These are the activations of a small neural network, seen along a few directions. Each row is one input.
In each table, some parts of the input vary, and every possible input appears once, in random order.
A made-up example of a description, with smaller parts first: one of 6 places along a line, together with either a single point or one of 9 places along a line or (one of 2 separate values, together with one of 8 places around a ring).
Shared parts are said once, and a part with two or three values counts as separate values.
In the rows, 128 means zero.

Other details of the inputs shift rows strongly along two fixed directions, in all tables alike. That doesn't count.

A family of inputs:
row 1: [166  99 102 142 116 165  92  92 196 134  35 177 114 137  99]
row 2: [161  79 133 119 101 203 118 116 158 151  66 178  63 153 114]
row 3: [ 72 169 117 144 191 112 139 162  95 144 182  73 168 119 134]
row 4: [ 50 160 113 136 179  77 139 175  89 155 172 104 144 111 151]
row 5: [143 173 179 132  20  90 106  61 119 125 208 108 105  84  90]
row 6: [124 145  85 147 174 148 115 185 116 153  74 149 136 148 154]
row 7: [140 185 195  84  15 120 131  50 143 140 228 117 111 154 114]
row 8: [209 126 172 162 128 182 137 118 191 176  46 184  86 119 125]
row 9: [ 79 173 115 123 184  88 142 165  98  87 170  95 166 126 159]
row 10: [110 117 106 153 179 160 153 156 101 135  94 133 106 147 147]
row 11: [129 174 178  77  47  99  89  43 172 110 221 119 128 109  87]
row 12: [195  78 115 154  99 149  88 102 158 125  27 170 122 123  96]
row 13: [174  52 127 110  89 176 103 107 173 122  57 171 107 102 106]
row 14: [ 74 169 128  99 164 103 127 194  84 142 185 108 152 131 160]
row 15: [120  81 127 132 150 133 120 188  86 157  86 136 133 114 122]
row 16: [191  60 131 129  99 168 111 102 166 111  42 136 107 115  79]
row 17: [173  90 128 126  98 205 159 109 170 152  52 142  82 175 112]
row 18: [159 126 155 150 217 112 148 170 146 149  70 164 149 125 169]
row 19: [109  95 103 132 172 137 147 184 100 153 103 166  97 152 151]
row 20: [163  82 121 144 121 188 133  88 171  97  50 164  80 148 114]
row 21: [ 71 165 111 114 199 102 137 171  91 156 174  77 162 122 134]
row 22: [121  77 111 146 152 115 134 200  83 154  87 152 122 110 123]
row 23: [ 95 119 128 120 159  37 129 179  68 115 177 118 170 105 137]
row 24: [177  96 118 110 111 194 116 109 196  99  51 145  91 139 101]
row 25: [ 75 149 126 116 156  76 177 187  72 156 183 124 149 165 174]
row 26: [173  65 111 136  81 180 125 131 155 151  64 186  79  94 102]
row 27: [168 166 183 130  42 103 101  39 142  80 213  78 148  96  75]
row 28: [ 88 165 123 144 194 119 145 158  73 134 191  81 149 148 157]
row 29: [ 80 137 134  93 187  78 126 159  83 120 187 118 158 151 168]
row 30: [ 67 177 117 129 160  87 140 186  87 133 178 105 135 121 167]
row 31: [ 86 136 110 134 183  79 142 158  76 104 166  90 191  91 158]
row 32: [159 214 165 120  30 110 119  39 141 149 210 122 129 163 125]
row 33: [108 134 101 147 168 165 148 178 116 124  85 128 118 129 143]
row 34: [150  87 117 130  89 179 123 120 182 154  66 187  66 119  85]
row 35: [181 111 109 153 108 193 104  98 158 157  51 182  78 161 120]
row 36: [ 66 158 114 120 180  66 135 180  99 102 167 110 153 126 173]
row 37: [154 214 166  91  41 139 107  59 156 115 224  89 105 118  94]
row 38: [183  80 120 161  93 217 123 105 163 136  62 133 102  99  95]
row 39: [137 177 174 107  43  90 108  27 155  92 225 125  94 128 119]
row 40: [173 187 149 112  40  88  77  28 149 111 208 121 155  94 107]
row 41: [107  94  97 118 202 134 131 162 143 129  78 115 145 133 124]
row 42: [ 78 133 127 106 168  55 171 174  88 124 178 128 166 167 177]
row 43: [ 77 125 111 129 172  56 133 168  81 117 170 104 173  89 169]
row 44: [113  68 113 152 162  96 129 175 102 118  69 135 136 107 136]
row 45: [ 91 146 117 103 210  86 139 154  86 114 178  88 160 154 161]
row 46: [147  84 115 144 117 181 126  94 193 106  40 155  99 120  91]
row 47: [181 114 103 135 108 177  93 108 189 113  36 180 106 147 118]
row 48: [ 77 136 143  91 166  73 155 163  91 129 177 111 179 171 177]
row 49: [110  91  98 152 150 134 138 174 103 153  90 138 120  92 149]
row 50: [142 199 162  96  27 113 111  81 149 118 228 136  92 113 104]
row 51: [148 170 172  90  42  88 108  40 151  96 237 144  98 133 110]
row 52: [131 115 103 138 169 117 140 146 127 138  73 151 158 186 168]
row 53: [ 57 152 124 105 183  94 126 183  86 163 178 107 161 120 143]
row 54: [139 201 178 121  30 126 155  41 139 119 214 101 114 147 115]
row 55: [ 99 103 104 150 174 138 147 172 104 149  92 147  92 147 161]
row 56: [156 154 162  93  26  82 102  51 149 100 230 133 127  79 100]
row 57: [ 84  90  98 140 181 111 132 166 141 128  76 142 127 121 140]
row 58: [122  80 111 157 173 117 139 166  99 103  65 121 154 109 124]
row 59: [155 193 169  98  59 134 114  42 138 127 229  94  95 136 101]
row 60: [122 100 116 166 157 140 142 171  83 135  75 119 136 105 120]
row 61: [171 198 164 135  31  95  79  51 116 140 200 115 138 102  90]
row 62: [157 183 175 117  63 123 109  22 158  82 231  92 119 138 103]
row 63: [ 67 159 131 132 151  78 174 167  79 152 176 105 144 159 181]
row 64: [132  95 120 171 165 153 134 174  91 137  84 102 146 114 115]
row 65: [ 97 131 112 138 191  91 135 162  84 107 175  73 200  99 153]
row 66: [128  93  95 132 177 158 137 177 101 155  87 111 141 104 135]
row 67: [149 167 173  92  28 121  97  63 130 139 227 115 124  81 100]
row 68: [158  79 118 149 124 195 118  96 201 110  49 139 109 128  86]
row 69: [ 88 115 138 108 173  56 116 182  64 121 165 103 185 111 142]
row 70: [ 87 146 128 132 190  91 171 156  95 111 173  78 187 172 171]
row 71: [ 93 148 129 100 183  80 167 151  96 121 173  81 177 173 166]
row 72: [118 129 104 152 176 178 141 182 124 127  94 111 127 137 138]
row 73: [134  79  97 120 179 136 130 159 121 122  86 113 156 106 137]
row 74: [121 114 103 141 187 157 135 170 141  95  88 115 144 140 141]
row 75: [163  81 115 116  97 168 120 131 188 103  56 192  78 134 110]
row 76: [ 98  86 100 121 173 108 132 171 141 129  93 161 127 125 127]
row 77: [ 90 117  97 155 185 154 148 168 119 146  79 126 127 120 126]
row 78: [111 101 115 140 168 133 177 148 125 110  78 130 142 170 158]
row 79: [187  76 132 140  90 191 115 113 147 143  48 134  92 112  76]
row 80: [133 174 179 105  30  84 140  38 160 100 210 118 115 149 130]
row 81: [164 116 102 152 107 188  98 103 179 166  41 176  97 133  95]
row 82: [190  97  99 155  92 189  98 106 155 161  43 174 109 108 111]
row 83: [ 87 164 132 142 173 114 174 162  80 142 182  75 168 169 164]
row 84: [152 189 164 125  28 128 117  40 130 116 221  98 124  72  95]
row 85: [186  99 112 140 111 171  95  79 177 123  50 184  94 163 121]
row 86: [160  81 128 102 102 186 106 127 188 108  50 177  91 139 112]
Each input here is: one of 2 separate values, together with either a single point or (one of 6 places along a line, together with either a single point or one of 6 places around a ring).
The inputs of row 4 and row 57 match in every part but the choice among 2 separate values. If row 54 is changed in the same way as row 4 into row 57, which row does it become?
> row 78
The inputs of row 35 and row 85 match in every part but the choice among 2 separate values. If row 67 is changed in the same way as row 35 into row 85, which row does it become?
> row 13
The inputs of row 23 and row 22 match in every part but the choice among 2 separate values. If row 41 is changed in the same way as row 23 into row 22, which row does it become?
> row 21
Change only the place on the line of 6 in row 58. List by row number the other rows that result.
> row 9, row 20, row 31, row 46, row 78
Change only the place on the line of 6 in row 6. List by row number the other rows that result.
> row 32, row 35, row 61, row 81, row 82
Change only the place on the ring of 6 in row 17. List by row number the other rows that result.
> row 7, row 25, row 54, row 63, row 83

A family of inputs:
row 87: [124 155 139 106 139  88 108 117 109 115 188  95 168 114 126]
row 88: [ 97 128 127 113 178  83 133 160  82 114 173  85 177 118 142]
row 89: [119 176 144 132 131  95 113 123 103 128 185  99 159 108 130]
row 90: [ 80 172 120 130 178 101 151 162  94 137 177 102 148 135 165]
row 91: [ 87 153 120 128 185  83 129 159  96 105 167  89 169 113 144]
row 92: [151 126 131 138 123 164 129 122 150 141  84 149 103 147 129]
row 93: [103 149 134 116 130  65 114 115 114 100 186 113 154 102 129]
row 94: [118  78 104 144 160 130 124 166 125 133  67 159 121 106 131]
row 95: [140 121 144 124  94  96 118  89 134  99 149 125 135 108 113]
row 96: [104 171 142 128 130  98 118 127 108 119 190  97 146 100 126]
row 97: [ 78 152 127 122 164  90 155 161  84 147 173  97 159 143 157]
row 98: [117  81  96 137 171 145 128 157 142 122  61 131 135 122 121]
row 99: [175 159 162 108  33 142 109  57 172 127 156 149  96 130 107]
row 100: [104 119 114 134 146 104 129 161 106 142 127 145 121 115 137]
row 101: [115 139 137 128 149 123 150 133 122 115 137 115 135 159 145]
row 102: [100 123 119 127 151 105 137 154 117 137 126 147 120 133 152]
row 103: [162 142 143 131 100 134 105  83 155 106 127 121 130 117 104]
row 104: [117  95 106 128 157 150 142 175 133 138  73 158 109 138 148]
row 105: [155 106 128 114 131 161 124 118 158 130  91 150 113 161 126]
row 106: [171 154 163 117  35 127 106  47 171 129 155 158  91 129 107]
row 107: [123 103 106 137 163 154 139 160 132 160  65 147 125 153 142]
row 108: [110  94 102 129 171 155 146 157 149 132  67 144 120 162 138]
row 109: [140 120 121 135 133 169 142 113 167 117  92 144 102 154 129]
row 110: [ 96 162 139 110 130  74 131 116 122 110 194 124 138 142 147]
row 111: [141 143 152 136  94 129 122 101 128 119 153 109 127 107 110]
row 112: [139 104 127 116 121 167 129 129 151 140  98 150  93 137 123]
row 113: [103 157 148 119 115  76 140 121 101 130 192 120 136 132 148]
row 114: [176 173 160 126  47 158 118  44 174 130 156 136  95 134 107]
row 115: [114 172 140 136 121 104 142 125  93 137 195  95 141 118 133]
row 116: [125  98 118 146 162 160 154 165 124 141  67 139 111 150 145]
row 117: [112  96  80 144 157 164 125 160 115 124  71 139 112 144 138]
row 118: [124  97 101 155 170 160 134 164 129 134  71 135 124 112 131]
row 119: [171 151 157 123  39 144  95  48 170 131 150 129 115 105  81]
row 120: [172 149 162 113  44 125 107  40 183 111 153 156  99 146 107]
row 121: [146  90 127 142 102 140 131 129 131 141  87 160  98 121 116]
row 122: [113 151 144 118 113  87 126 131  96 119 190 103 157 100 132]
row 123: [107 162 147 110 112  91 142 131 102 127 194 111 141 132 148]
row 124: [109 116 116 126 149 116 123 164 112 126 124 130 141 101 135]
row 125: [109 120 117 120 153 130 128 167 104 147 134 127 124 119 129]
row 126: [155 132 135 123  94 131 105  80 159 117 126 121 137 118  98]
row 127: [113 112 112 120 157 109 123 156 122 105 120 124 148 110 134]
row 128: [110 130 126 133 129 121 140 145 104 150 139 114 134 126 124]
row 129: [124 114 126 122 137 104 130 140 115 103 133 114 154 114 131]
row 130: [124 174 133 130 142  92 119 109 114 111 183  91 169 114 133]
row 131: [119 126 128 127 123 115 138 155 100 137 142 126 131 119 134]
row 132: [128 112 121 127 116 163 135 123 158 144  89 147  98 140 120]
row 133: [137 126 148 130  85 103 118  98 125 121 153 131 127 100 114]
row 134: [110 173 144 123 135 103 152 110 115 113 193  96 149 152 148]
row 135: [155 125 123 138 134 165 136 109 162 126  86 146 115 162 133]
row 136: [133  96 112 125 168 158 133 166 125 156  74 150 119 150 144]
row 137: [125 138 135 107 111 124 131 115 151 108 146 138 118 145 133]
row 138: [122 106  99 153 165 163 142 170 124 147  75 141 109 125 133]
row 139: [156 129 143 131  81 116 100  89 143 128 132 149 122 103 109]
row 140: [143  91 125 141 110 157 128 122 142 137  83 132 120 115 105]
row 141: [ 89 163 128 134 172  99 161 159  83 138 175  95 154 141 167]
row 142: [102 179 140 127 125 101 127 133 102 132 194 103 131 114 128]
row 143: [126  72 103 142 165 145 138 154 132 123  58 125 142 128 123]
row 144: [121  86  87 148 151 164 135 158 105 126  68 134 118 150 139]
row 145: [147 114 119 138 112 158 121 126 142 158  85 147 112 130 109]
row 146: [160 156 138 140  87 149 119  93 142 142 139 132 110 121 110]
row 147: [141 105 119 129 105 155 124 141 143 136  93 157  96 115 115]
row 148: [ 75 149 117 127 171  87 128 165  89 137 171  95 168 106 139]
row 149: [152 123 130 133 132 161 131 114 160 122  83 148 112 163 129]
row 150: [132 125 137 115 112 133 110 120 131 128 148 123 124 101 109]
row 151: [143 127 151 116  92 129 116 103 124 126 162 112 129 105 106]
row 152: [137 118 128 130 131 164 136 118 165 113  88 146  99 155 125]
row 153: [125  99 104 133 172 152 140 153 144 141  62 146 132 169 142]
row 154: [151  92 130 128 109 165 130 134 130 146  96 141 101 125 109]
row 155: [176 155 161 104  42 140 110  50 183 108 155 147 104 146 107]
row 156: [149 109 131 147 111 164 136 131 133 139  88 138  99 127 112]
row 157: [144 139 148 130 103 121 123  92 137  98 149 103 135 115 109]
row 158: [ 88 145 128 112 167  81 153 165  92 115 175 107 164 153 167]
row 159: [140 101 126 111 130 164 130 122 162 121  96 148 101 154 122]
row 160: [ 74 157 115 125 165  90 137 171  84 150 176 102 153 119 141]
row 161: [139  98 127 127 119 161 146 113 159 127  83 140 112 163 121]
row 162: [118 172 137 116 115  88 119 136  96 140 192 118 148 115 136]
row 163: [137  89 106 139 158 142 120 172 122 139  65 151 138 114 135]
row 164: [132  91 104 147 155 130 125 169 116 155  67 167 118 128 137]
row 165: [100 146 126 118 176  89 117 167  77 142 174 100 175 111 145]
row 166: [126  94  97 149 179 152 134 155 138 114  67 129 132 120 131]
row 167: [140  84 101 133 167 135 120 164 131 118  60 145 146 123 135]
row 168: [149  91 133 116 124 164 140 119 152 122  92 142 107 160 124]
row 169: [ 89 136 119 109 184  83 123 162  92 113 175  92 170 112 141]
row 170: [126 127 124 141 151 118 138 128 117 108 134 100 152 118 131]
row 171: [137  93 107 133 163 156 125 174 113 160  75 148 121 131 130]
row 172: [157  92 120 135 123 127 108 112 152 115  76 156 127 117 116]
row 173: [ 78 169 127 125 176  96 145 167  92 134 175 103 145 137 161]
row 174: [143 145 145 141  96 133 128  95 129 122 156 108 130 105 113]
row 175: [123  75 112 137 161 133 150 156 134 124  64 159 118 161 149]
row 176: [182 161 157 135  47 153 101  46 169 123 153 127 111 103  90]
row 177: [170 161 137 124  33 157  92  42 154 113 155 131  98 135  96]
row 178: [178 168 162 129  40 152 103  57 161 133 154 135  93 117  88]
row 179: [109 158 151 104 123 102 139 126  99 136 199 101 139 136 141]
What is each input in this table made of?
> one of 3 separate values, together with either a single point or (one of 5 places along a line, together with one of 6 places along a line)
The inputs of row 169 and row 87 match in every part but the choice among 3 separate values. If row 117 is changed in the same way as row 169 into row 87, which row does it become?
> row 177
The inputs of row 149 and row 101 match in every part but the choice among 3 separate values. If row 163 is changed in the same way as row 149 into row 101, which row does it become?
> row 122
Change only the choice among 3 separate values in row 119. List by row number the other rows that result.
> row 140, row 148
Change only the place on the line of 6 in row 172. List by row number the other rows that result.
> row 87, row 103, row 126, row 130, row 167
Change only the place on the line of 5 in row 109. List by row number the other rows that result.
> row 90, row 118, row 138, row 166
Change only the choice among 3 separate values in row 161. List by row number the other rows that result.
> row 108, row 153
